Small tables with named rows and columns. After each table, cells are looked up by row and column.

gur =
cols = nog, segafa, meb, kibiv, navoren, duti, sanur
vif: [161, 238, 50, 146, 217, 213, 80]
livune: [138, 202, 23, 106, 146, 182, 155]
fepebo: [171, 51, 166, 145, 131, 71, 51]
moder: [240, 164, 81, 221, 86, 196, 95]

moder, duti => 196
vif, meb => 50
livune, nog => 138
livune, sanur => 155
fepebo, nog => 171
fepebo, kibiv => 145
fepebo, segafa => 51
moder, nog => 240
moder, meb => 81
vif, nog => 161
vif, sanur => 80
vif, segafa => 238
fepebo, navoren => 131
livune, duti => 182

vobovep.tsv
	soza	vid	kesevad	fubevus	tedanil
nufinun	175	61	138	208	139
labin	69	125	50	133	187
mavafi	153	161	182	110	99
remiref	171	167	210	101	76
migarog	93	108	66	131	159
vopize	131	182	168	62	82
zugorek	181	64	145	177	107
kaz	186	124	196	123	69
sas	135	169	166	90	100
fubi	181	123	190	160	108
duvoz	153	80	122	177	136
sor	166	135	179	121	89
gotoz	151	164	182	108	100

What is the kesevad of nufinun in vobovep? 138
What is the soza of migarog in vobovep? 93
What is the tedanil of nufinun in vobovep? 139
What is the fubevus of labin in vobovep? 133
What is the fubevus of fubi in vobovep? 160
What is the soza of sas in vobovep? 135
What is the fubevus of kaz in vobovep? 123
What is the tedanil of fubi in vobovep? 108
What is the soza of duvoz in vobovep? 153
What is the soza of gotoz in vobovep? 151
What is the soza of labin in vobovep? 69
What is the soza of kaz in vobovep? 186

nor
columns: bugab, tuz, lobukim, fepozo, segalit
tov: [4.53, 4.78, 3.49, 1.60, 0.39]
vefe: [2.82, 1.08, 0.23, 0.40, 0.95]
nurubo: [0.19, 0.59, 1.04, 0.88, 0.15]
fatafin: [2.26, 6.66, 8.80, 7.84, 4.51]

nurubo, bugab -> 0.19
vefe, bugab -> 2.82
fatafin, fepozo -> 7.84
tov, lobukim -> 3.49
vefe, segalit -> 0.95
fatafin, bugab -> 2.26
fatafin, tuz -> 6.66
nurubo, segalit -> 0.15
Which row has the largest bugab? tov

Table fegolat
columns: pifezi, rimo, vel, beba, fodefat
kedekob: [-1556, 5565, 1353, -4434, -5036]
fil: [1623, 2217, 2184, 1870, 2235]
luvib: [-1568, 9519, 7419, 2265, -3354]
mik: [7626, -5984, -3419, 2289, 7221]
zok: [3126, 3196, 2815, 2729, 3089]
rezoge: [1109, 1879, 2769, 3350, 2252]
taser: [-13, 5459, 4787, 3361, 250]

rimo of rezoge: 1879
vel of rezoge: 2769
rimo of taser: 5459
vel of fil: 2184
rimo of mik: -5984
pifezi of luvib: -1568
vel of kedekob: 1353
beba of zok: 2729
rimo of luvib: 9519
fodefat of taser: 250
rimo of fil: 2217
fodefat of kedekob: -5036
beba of mik: 2289
beba of luvib: 2265
pifezi of rezoge: 1109
beba of kedekob: -4434
pifezi of mik: 7626
vel of mik: -3419
vel of zok: 2815
vel of luvib: 7419

ked.tsv
	nalu	nub	funiba	rirerem	tubiduk	lizedun	nidekeb	bage
kul	9650	8137	4862	7098	5013	6241	3496	7393
vutev	5171	7491	816	9111	2316	7943	4273	3722
zezub	5040	2620	6999	4813	6427	3493	7463	939

What is the rirerem of kul in ked? 7098
What is the lizedun of zezub in ked? 3493
What is the rirerem of vutev in ked? 9111
What is the nub of zezub in ked? 2620
What is the funiba of vutev in ked? 816
What is the nidekeb of vutev in ked? 4273

tabosek =
	sir	dopad	mer	tuze	tiv	zel	ras	munafal	fozuse
rara	52.902	43.425	35.338	44.205	51.644	48.081	40.814	38.730	44.505
nulodob	41.708	26.255	21.937	39.497	9.740	31.559	36.132	63.573	68.851
veluto	60.868	66.548	77.323	37.474	60.052	48.732	54.754	39.947	11.035
zoto	41.620	46.172	42.568	45.373	38.085	41.533	43.255	36.207	47.393
sas	48.445	37.726	40.721	35.421	45.054	40.213	23.684	44.373	40.502
bilut	45.546	36.877	30.153	34.142	18.080	41.369	25.776	47.704	53.874

munafal of zoto: 36.207
tuze of sas: 35.421
munafal of sas: 44.373
tuze of nulodob: 39.497
sir of bilut: 45.546
sir of rara: 52.902
sir of sas: 48.445
Which row has the largest munafal? nulodob

fatas
|  | muf | fiduvo | kol | satik | muk | fudulif | difepa | beg |
|---|---|---|---|---|---|---|---|---|
| fasob | 50 | 30 | 30 | 27 | 63 | 52 | 44 | 53 |
| duzab | 29 | 31 | 47 | 12 | 52 | 9 | 50 | 95 |
| lala | 43 | 31 | 42 | 34 | 59 | 45 | 44 | 46 |
| vos | 39 | 38 | 40 | 21 | 55 | 33 | 49 | 77 |
| murodo | 34 | 32 | 48 | 23 | 49 | 15 | 49 | 79 |
| fudodur | 52 | 40 | 39 | 43 | 50 | 47 | 48 | 47 |
| bur | 40 | 26 | 46 | 35 | 53 | 29 | 49 | 47 |

murodo, kol => 48
lala, beg => 46
duzab, kol => 47
fudodur, satik => 43
vos, fudulif => 33
bur, satik => 35
bur, beg => 47
fasob, satik => 27
duzab, fiduvo => 31
bur, muf => 40
vos, beg => 77
fasob, fudulif => 52
vos, kol => 40
fudodur, fiduvo => 40

